A small network was trained on invented records. Each row is its activation on one of them, seen along a few directions.
Each row is followed by the record's values for the fields Getu, Daf, Lidi, Luno, Daz, Mozar.
A field that a record lacks is left out.
The largest differences between rows may come from other fields.
In the rows, zero is written as 500.
Strong random noise was added to every row along 5 fixed directions; ignore it. To show where, here is one row again and again, with new noise each time:
[546 580 393 548 474 643 471 395 504 622 501 458 572 402 369 435 488 608
 444]
[531 285 709 335 553 449 566 676 300 289 382 928 553 682 477 532 497 333
 636]
[527 447 584 442 488 503 517 472 404 448 417 658 589 598 407 510 491 463
 529]
[404 482 516 610 564 354 642 300 329 681 453 645 493 627 607 451 469 571
 381]
[505 549 412 298 706 627 455 598 476 542 308 505 548 535 479 478 485 637
 545]
[529 591 410 464 545 632 447 433 521 582 443 448 592 465 372 455 473 616
 472]
[672 343 589 460 238 616 549 541 301 424 366 663 534 455 385 570 641 390
 604]

[560 498 482 539 354 492 579 284 355 606 338 368 480 545 561 518 630 545
 424] | Getu=n2, Daf=k1, Lidi=t2, Luno=w4, Daz=s2, Mozar=d3
[481 524 398 560 537 584 496 556 543 573 594 555 463 355 506 410 485 554
 478] | Getu=n2, Daf=k1, Lidi=t2, Luno=w2, Daz=s1, Mozar=d6
[642 527 510 514 235 672 359 543 640 373 570 382 599 310 229 571 550 415
 586] | Getu=n2, Daf=k2, Lidi=t2, Luno=w2, Mozar=d5
[539 645 409 357 484 587 494 301 451 668 163 203 571 563 482 534 617 673
 449] | Getu=n2, Daf=k1, Lidi=t2, Luno=w2, Mozar=d3
[678 415 624 482  96 528 532 336 342 380 294 390 533 522 406 642 734 358
 548] | Luno=w2, Daz=s2, Mozar=d4
[527 407 631 572 420 465 509 466 439 374 601 719 552 549 419 474 467 376
 507] | Getu=n2, Daf=k1, Lidi=t1, Luno=w4, Daz=s2, Mozar=d3
[394 736 397 824 407 365 475  72 714 713 764 107 563 483 412 478 373 618
 273] | Getu=n1, Daf=k2, Lidi=t1, Luno=w1, Mozar=d1
[439 407 478 467 587 387 663 554 258 707 278 608 332 580 811 541 590 601
 489] | Getu=n1, Daf=k1, Lidi=t2, Luno=w3, Daz=s1, Mozar=d2
[558 346 463 539 433 506 647 615 306 584 420 563 294 396 761 496 652 495
 508] | Getu=n2, Daf=k2, Lidi=t1, Luno=w4, Daz=s2, Mozar=d1
[492 577 398 556 525 519 506 420 584 575 548 349 517 447 470 449 483 567
 411] | Getu=n1, Daf=k2, Lidi=t2, Luno=w1, Daz=s1, Mozar=d1
[520 417 696 574 238 411 469 478 485 411 558 608 583 557 340 674 478 336
 601] | Getu=n1, Daf=k1, Lidi=t2, Luno=w2, Mozar=d5
[442 552 602 753 316 319 550  75 443 604 581 487 601 602 409 492 463 483
 322] | Luno=w4, Daz=s2, Mozar=d4
[646 309 643 406 286 553 519 680 360 267 429 702 487 453 431 569 640 291
 660] | Luno=w1, Mozar=d6
[429 586 557 548 520 464 363 506 655 491 652 554 631 492 294 537 326 506
 531] | Getu=n1, Daf=k2, Lidi=t1, Luno=w1, Mozar=d2
[528 492 442 559 351 527 502 542 504 598 514 364 430 373 509 598 544 525
 558] | Getu=n1, Daf=k2, Lidi=t1, Luno=w1, Mozar=d1
[518 588 383 728 356 535 520 284 538 625 656 349 455 336 482 402 544 551
 353] | Luno=w4, Daz=s2, Mozar=d6
[493 645 533 431 311 499 351 387 597 580 310 175 611 554 338 757 512 596
 593] | Getu=n1, Daf=k1, Lidi=t1, Luno=w2, Mozar=d5
[492 542 387 357 642 596 418 700 585 511 437 351 428 448 571 541 490 609
 598] | Getu=n1, Daf=k1, Lidi=t1, Luno=w4, Daz=s2, Mozar=d1
[441 451 485 583 614 437 574 490 405 561 556 674 436 493 612 406 472 515
 426] | Luno=w4, Daz=s2, Mozar=d1
[473 502 362 622 514 551 516 665 533 701 626 469 333 302 649 516 482 606
 514] | Getu=n1, Daf=k2, Lidi=t1, Luno=w2, Daz=s1, Mozar=d2
[464 564 473 745 489 487 508 329 565 597 767 613 550 425 415 334 389 516
 331] | Getu=n2, Daf=k1, Lidi=t2, Luno=w3, Daz=s1, Mozar=d2
[535 467 559 518 272 404 627 250 298 618 249 386 497 610 566 591 662 511
 455] | Getu=n2, Daf=k1, Lidi=t2, Luno=w1, Mozar=d3
[397 384 575 783 443 335 649 453 349 634 688 822 366 467 691 448 464 456
 428] | Getu=n2, Daf=k1, Lidi=t1, Luno=w2, Daz=s2, Mozar=d5
[620 549 363 569 388 748 447 505 529 525 585 500 529 235 334 391 555 523
 488] | Luno=w2, Mozar=d3
[535 633 435 498 440 494 460 314 676 402 528 130 560 522 415 482 539 493
 417] | Getu=n2, Daf=k2, Lidi=t2, Luno=w1, Mozar=d1
[348 619 514 242 918 461 387 603 602 442 369 530 602 735 502 511 330 608
 560] | Getu=n1, Daf=k1, Lidi=t1, Luno=w2, Mozar=d3
[524 407 550 569 378 374 671 308 274 525 378 532 431 614 645 502 640 456
 437] | Getu=n2, Daf=k1, Lidi=t2, Luno=w4, Daz=s2, Mozar=d3
[599 567 535 315 486 664 295 600 731 177 529 368 649 500 239 521 483 403
 605] | Getu=n2, Daf=k1, Lidi=t2, Luno=w2, Daz=s2, Mozar=d6
[508 496 600 626 281 420 479 402 557 454 586 414 502 499 462 594 519 420
 500] | Getu=n2, Daf=k2, Lidi=t1, Luno=w2, Daz=s2, Mozar=d5
[543 452 606 493 304 425 494 432 444 436 417 399 519 599 458 678 557 438
 576] | Getu=n1, Daf=k1, Lidi=t1, Luno=w4, Daz=s2, Mozar=d4
[357 682 320 400 930 575 414 584 612 679 470 477 499 472 589 364 353 742
 426] | Luno=w2, Mozar=d5
[501 565 399 405 569 578 458 536 538 569 382 326 460 452 552 501 539 619
 503] | Getu=n2, Daf=k2, Lidi=t1, Luno=w4, Daz=s2, Mozar=d1
[521 474 419 572 522 548 585 496 407 585 545 579 411 407 611 381 541 534
 449] | Getu=n2, Daf=k1, Lidi=t1, Luno=w3, Mozar=d3
[498 516 420 500 598 599 524 524 451 595 500 641 512 411 482 364 480 564
 456] | Luno=w1, Mozar=d3
[495 303 388 631 555 528 665 789 309 675 631 809 226 293 794 429 537 515
 533] | Getu=n1, Daf=k1, Lidi=t2, Luno=w3, Daz=s1, Mozar=d5
[579 486 513 469 361 548 429 606 636 356 580 334 503 426 410 575 528 404
 588] | Getu=n1, Daf=k2, Lidi=t2, Luno=w1, Mozar=d6
[390 538 480 486 573 399 478 529 503 640 419 366 431 566 627 667 457 610
 552] | Getu=n1, Daf=k2, Lidi=t1, Luno=w2, Daz=s2, Mozar=d1
[452 431 710 551 386 341 525 419 466 388 540 637 531 654 495 560 479 361
 518] | Getu=n2, Daf=k1, Lidi=t1, Luno=w2, Daz=s2, Mozar=d6
[573 521 473 299 443 559 433 585 520 407 279 215 450 536 548 645 633 536
 624] | Getu=n1, Daf=k1, Lidi=t1, Luno=w4, Daz=s2, Mozar=d6
[585 391 638 604 296 548 498 556 454 381 641 750 532 410 383 488 511 328
 551] | Getu=n2, Daf=k1, Lidi=t1, Luno=w2, Mozar=d5
[549 373 364 811 455 603 643 576 402 587 838 823 364 154 557 275 514 432
 405] | Getu=n2, Daf=k2, Lidi=t2, Luno=w2, Mozar=d1
[432 505 539 480 454 366 537 436 431 630 333 375 481 615 580 685 516 553
 541] | Getu=n1, Daf=k2, Lidi=t1, Luno=w2, Mozar=d1
[493 508 512 459 582 477 512 480 475 487 464 532 516 558 532 445 496 509
 466] | Getu=n2, Daf=k1, Lidi=t2, Luno=w3, Mozar=d5
[475 480 590 663 492 474 482 461 538 459 737 734 555 482 419 406 386 416
 435] | Getu=n2, Daf=k1, Lidi=t2, Luno=w2, Daz=s2, Mozar=d2
[462 446 561 577 585 409 543 554 502 455 659 694 482 516 553 413 423 427
 459] | Getu=n2, Daf=k2, Lidi=t2, Luno=w3, Mozar=d2
[458 400 621 485 449 230 661 334 319 508 313 402 429 779 717 646 589 441
 468] | Getu=n1, Daf=k2, Lidi=t2, Luno=w4, Daz=s2, Mozar=d1

Which values does each new row have?
[469 536 484 639 440 388 599 244 470 582 526 425 532 530 497 440 518 502
 350] | Getu=n2, Daf=k2, Lidi=t2, Luno=w1, Mozar=d1
[571 466 445 538 303 559 562 496 400 608 404 373 375 382 621 576 662 523
 531] | Getu=n1, Daf=k1, Lidi=t1, Luno=w2, Mozar=d6
[418 530 622 704 346 276 569 187 521 518 595 466 584 622 443 533 462 417
 371] | Getu=n2, Daf=k2, Lidi=t2, Luno=w2, Mozar=d1
[542 494 468 542 460 571 450 582 579 429 652 467 449 395 492 467 494 469
 532] | Getu=n1, Daf=k1, Lidi=t1, Luno=w4, Daz=s2, Mozar=d6
[510 593 382 487 554 567 427 517 673 495 573 252 496 425 475 477 472 561
 476] | Getu=n1, Daf=k2, Lidi=t2, Luno=w4, Daz=s2, Mozar=d1
[462 413 621 266 658 427 488 699 426 352 304 635 473 686 616 576 509 473
 633] | Getu=n2, Daf=k1, Lidi=t1, Luno=w4, Daz=s2, Mozar=d5
[412 621 465 268 864 471 365 627 748 284 511 362 588 643 456 455 364 527
 528] | Getu=n2, Daf=k2, Lidi=t2, Luno=w1, Mozar=d1
[505 568 376 439 598 528 508 472 538 501 431 277 423 490 616 453 570 583
 456] | Getu=n2, Daf=k2, Lidi=t1, Luno=w4, Daz=s2, Mozar=d1
[408 738 389 331 771 536 384 378 617 600 299 221 603 632 487 506 428 729
 449] | Getu=n2, Daf=k1, Lidi=t1, Luno=w2, Mozar=d3
[493 681 366 364 650 589 407 393 572 568 314 215 569 551 461 498 504 698
 463] | Getu=n2, Daf=k1, Lidi=t1, Luno=w4, Daz=s2, Mozar=d3
[550 461 466 528 454 544 587 405 372 543 438 596 516 481 481 417 569 505
 448] | Getu=n2, Daf=k1, Lidi=t2, Luno=w1, Daz=s1, Mozar=d3
[415 313 688 569 439 279 668 544 248 525 432 868 403 615 692 574 538 394
 549] | Getu=n2, Daf=k1, Lidi=t1, Luno=w2, Mozar=d5
[339 556 400 592 811 426 561 458 508 609 617 646 452 537 648 336 377 603
 376] | Getu=n2, Daf=k1, Lidi=t2, Luno=w2, Daz=s2, Mozar=d3
[562 488 401 467 524 677 507 586 406 583 432 648 511 335 438 409 540 567
 514] | Luno=w1, Mozar=d3
[646 427 668 490 149 536 440 469 517 294 467 434 575 496 330 651 614 311
 588] | Getu=n2, Daf=k2, Lidi=t2, Luno=w2, Daz=s2, Mozar=d5
[481 517 714 491 304 376 399 400 569 418 473 448 637 672 318 718 441 407
 572] | Getu=n1, Daf=k2, Lidi=t1, Luno=w2, Daz=s1, Mozar=d2
[377 724 409 495 736 458 400 365 738 571 568 254 579 568 485 429 358 638
 369] | Getu=n2, Daf=k2, Lidi=t2, Luno=w2, Mozar=d5
[534 471 621 350 492 502 486 456 429 356 347 628 635 650 360 505 517 427
 541] | Luno=w1, Daz=s1, Mozar=d3
[597 434 421 605 319 500 635 388 358 595 407 325 366 413 660 514 694 512
 423] | Getu=n2, Daf=k2, Lidi=t2, Luno=w4, Daz=s2, Mozar=d1
[715 422 496 252 332 704 413 714 477 282 262 308 474 417 442 645 707 436
 694] | Getu=n2, Daf=k2, Lidi=t1, Luno=w4, Daz=s2, Mozar=d1
[682 493 344 575 293 714 542 444 384 604 440 390 452 263 466 449 679 550
 471] | Getu=n2, Daf=k1, Lidi=t2, Luno=w3, Mozar=d3
[414 460 534 577 493 357 592 432 369 636 445 535 412 604 663 598 504 540
 498] | Getu=n1, Daf=k1, Lidi=t1, Luno=w2, Daz=s2, Mozar=d3
[503 610 428 539 635 623 362 593 755 427 752 459 556 376 382 378 366 513
 455] | Getu=n2, Daf=k2, Lidi=t2, Luno=w2, Daz=s2, Mozar=d2
